Each row below holds a small network's activations on one input, seen along a few directions.
In each table, some parts of the input vary, and every possible input appears once, in random order.
Descriptions start from the smaller parts, as in this example, which fits no table here: one of 4 places along a line, together with either a single point or one of 11 places along a line or (one of 2 separate values, together with one of 8 places around a ring).
Shared parts are said once, and a part with two or three values counts as separate values.
In the rows, zero is written as 128.

Other details of the inputs vary at random and push rows far along three fixed directions, the same in every table; ignore that.

Table:
x1: [140 160 144 176 207  50  76 128 233 102 131 167  71]
x2: [154 130 109 115 106  93 119 119 164  63 189 164 116]
x3: [169 158 125 159 161 109  95 131 165 102  93 152  91]
x4: [112 132 135 106 106  93 154 143 137 154 146 105 132]
x5: [121 143 114 169 135 199 124 132  58 128  46 127 103]
x6: [103 112 108  93  64 161 168 146  63 139 146  89 148]
x7: [ 99  94 127  89  88 165 160 117  92 146 164 105 164]
x8: [ 98 101 118  94  73 159 170 138  68 145 148  92 161]
x9: [161 129 150 160 175  83  82 109 187 110 120 159 119]
x10: [128 160 132 145 165 120 120 156 151 176  83 107 103]
x11: [127 166 130 120 124  67 150 160 176 155 149 115 104]
x12: [147 131 133 160 173 104  86 130 166 103 121 148 115]
x13: [127 140 113 103 113 101 135 165 145 137 160  99 128]
x14: [169 110 125 170 143 181  80  87  88  70  54 165 117]
x15: [110 134 133  99 116 102 149 134 154 162 153 110 127]
x16: [106 121 119  85  98 124 154 164 120 167 162  79 154]
x17: [161 128 116 118  97  79 124 114 156  50 198 171 141]
x18: [102 137 126 100 123 117 151 146 143 154 170 113 140]
x19: [158 110 133 173 155 192  96  60  96  84  66 181 117]
x20: [132 112 113  76  59 156 158 136  81 136 137  93 154]
x21: [130 129 109  93  74 162 162 125  94 134 132 121 128]
x22: [125 106 122  98  94 143 135 135 103 136 136 101 151]
x23: [106 162 129 158 161 104 117 168 142 155  92 103  79]
x24: [170 126 137 186 179 136  66  95 142  79  64 173 104]
x25: [155 101 143 117 124  81 105 107 176  97 179 148 155]
x26: [143 114 133 119 114  91 130 111 147  80 186 160 157]
x27: [127 139 111  82  85 127 162 160 118 154 158  94 149]
x28: [148  77 143 123  96 121 122  76 117  67 165 162 164]
x29: [ 99  99 124  91  70 153 166 132  71 147 140  90 157]
x30: [ 95 165 110 128 143 146 139 173 120 169 111  99  98]
x31: [158 111 130 176 159 192  92  64  97  67  80 192 123]
x32: [115 165 128 144 163 122 131 147 155 173  93 119  87]
x33: [169 117 104 111  79 144 130  91 115  48 165 181 138]
x34: [164  95 114 105  87 148 120  98 101  60 166 159 174]
x35: [106 101 128 110  95 144 154 129  89 132 147 109 155]
x36: [144 153 121 159 162 100  90 131 170  89 117 157  72]
x37: [119 159 149 143 184  91 120 158 182 206 104 100 111]
x38: [134 115 133 160 156 200 107 112  75 141  59 131 138]
x39: [131 113 135 165 167 189  93 115  86 123  74 138 138]
x40: [102 131 124  92  88 123 177 151 109 168 157  96 153]
x41: [178  99 115 105  83 140 124  89 113  57 164 169 170]
x42: [178  95 125 107  87 137 124  81 118  77 150 163 167]
x43: [ 98 127 111 145 137 225 129 131  49 144  63 115 119]
x44: [108 137 116  82  92 127 172 144 128 161 169 108 144]
x45: [116 110 127 103  87 152 165 120  83 138 142 118 164]
x46: [104 111 133 152 128 200 133 116  46 152  43 108 124]
x47: [104 178 137 164 204  69 101 170 208 167 108 116  61]
x48: [127 131 113 141 118 193 122 120  71 121  65 130  95]
x49: [149 106 140 121 112  64 121 103 171  73 187 160 143]
x50: [111 140 125  99 117 118 158 139 144 161 161 117 137]
x51: [103 116 143  96 109  98 161 140 135 152 190 111 169]
x52: [101 144 131 129 157 139 128 169 124 184 109  90 132]
x53: [143 137 147 160 176  94  95 100 185 113 121 161 102]
x54: [122 129 124 156 145 207 124 105  74 145  46 132 107]
x55: [ 97 130 141 135 161 134 123 162 132 191 111  85 131]
x56: [103 157 129 138 135 120 140 164 120 172  90  93  93]
x57: [153 109 121 178 140 182  93  85  74  45  82 183 127]
x58: [108 125 143 108 120 105 161 136 134 165 161 112 155]
x59: [171  95 121 108  90 145 124  88 110  72 159 164 174]
x60: [124 139 120 101 111 102 134 165 143 148 146  92 123]
x61: [ 99 133 152 139 153 109 138 140 136 182 106 100 122]
x62: [140 115 135 115 127 106 124 100 161  89 191 165 152]
x63: [120 114 141 168 149 195 126 101  63 150  44 127 125]
x64: [103 155 134 122 160  63 132 162 205 161 175 113 106]
x65: [109 145 140 138 146 115 147 144 134 179 101 106 115]
x66: [103 152 129 127 144 121 137 149 142 172 106 105  98]
x67: [ 97 158 123 149 172 122 121 163 152 163 107 109  86]
x68: [153 101 145 128 125  63 117  97 179  66 205 172 153]
x69: [122 145 112 100 113 116 141 167 131 145 154  98 138]
x70: [157 107 134 113 116  83 107 113 170  89 176 146 149]
x71: [ 94 143 146 149 179 115 115 143 163 177 107 107  99]
x72: [158 147 137 167 161  85 106 112 172  94 113 169  99]
Each input here is: one of 3 separate values, together with one of 4 places along a line, together with one of 6 places around a ring.
- Changing only the place on the line of 4 turns x23 into x29. The same change can be made to x30. Which row results? => x43
- Changing only the place on the line of 4 turns x60 into x70. The same change can be made to x21. Which row results? => x54
- Which other rows does x11 become when the choice among 3 separate values takes its other values? List them by row number. => x3, x21
- Which other rows does x42 become when the choice among 3 separate values takes its other values? List them by row number. => x54, x65
- Which other rows does x45 become when the place on the line of 4 takes its other values? List them by row number. => x5, x40, x58
- A walk changes only the place on the ring of 6. It starts at x18 and steps to x64. List the rest of the walk in order. => x1, x15, x54, x50
- A walk changes only the place on the ring of 6. It starts at x53 and steps to x19. List the rest of the walk in order. => x31, x62, x7, x71

Table:
x73: [ 96 162 143 124 162  80 146 165 180 214 136  90 111]
x74: [ 86 155 116 108 109 126 172 182 112 181 137  82 115]
x75: [162 119 140 118 133  84 117 111 179 104 175 150 149]
x76: [139 111 116 112  84 145 132 117  96  93 142 132 127]
x77: [154 119 137 142 148  93  94 107 168  69 167 165 140]
x78: [131 128 140 106 125  82 141 137 171 155 167 111 148]
x79: [106 164 118 143 164 116 117 181 154 169 104  96  79]
x80: [121 114 134 141 141 137 118 123 109 116 113 128 133]
x81: [186 115 114 104  90 114 109  90 147  51 161 173 136]
x82: [119 147 127  69  83  70 164 158 169 171 178  89 131]
x83: [154 158 144 180 211 105  81 118 199 116 106 174  90]
x84: [101 110 129  64  69 142 186 133 104 187 174  91 175]
x85: [121  87 125 122  99 191 131 103  58 103 114 124 164]
x86: [169 143 107 147 135  95  97 116 173  51 166 171 112]
x87: [158  98 121 109  92 160 117 121  88 110 123 127 171]
x88: [136 101 123 124 118 172 120  92  98  81 143 161 153]
x89: [134 119 136 178 165 184 102 109  83 135  39 130 113]
x90: [136  90 129 144 109 199 126  85  52 113  68 135 142]
x91: [100 182 125 152 165 138 138 173 123 189  58  98  81]
x92: [118  88 123 140 107 211 125  90  43  98  86 141 145]
x93: [105 102 131 100  81 175 164 120  70 172 113  93 158]
x94: [149  96 118 115  98 151 111 124  91  86 144 133 169]
x95: [153 142 107 152 142 114 106 122 154  66 141 174  99]
x96: [175 113 137 168 150 120  88  71 152  58 115 195 120]
x97: [120 116 116 139  95 188 142 124  47 114  93 119 119]
x98: [ 96 122 135 117 118 122 146 142 122 157 138 105 136]
x99: [163 151 115 117 126  77 122 123 190  82 167 171 115]
x100: [113 109 129  44  61 115 190 133 130 175 217  99 186]
x101: [ 85 152 145 129 162  68 144 178 169 196 137  80 110]
x102: [130 129 133 113 133  84 128 122 176 109 194 151 140]
x103: [101 126 132 108 119 108 147 137 137 152 167 112 140]
x104: [116 176 132 179 179 139 110 153 119 163  34 114  67]
x105: [129 175 115 177 195 157  96 153 129 146  35 125  70]
x106: [101 154 140 169 192 128 107 143 148 154  92 128  94]
x107: [ 88 117 134 126 122 149 148 144  91 164 105  93 132]
x108: [156 118 142 126 126  67 126 108 174 106 161 147 138]
- What is each input in this table made of? => one of 2 separate values, together with either a single point or one of 6 places around a ring or one of 11 places along a line
- Which other rows does x107 become when the choice among 2 separate values takes its other values? List them by row number. => x90
- Which other rows does x104 become when the choice among 2 separate values takes its other values? List them by row number. => x97
- A walk changes only the place on the line of 11. It starts at x83 and steps to x100. List the rest of the walk in order. => x84, x73, x96, x93, x90, x108, x89, x78, x75
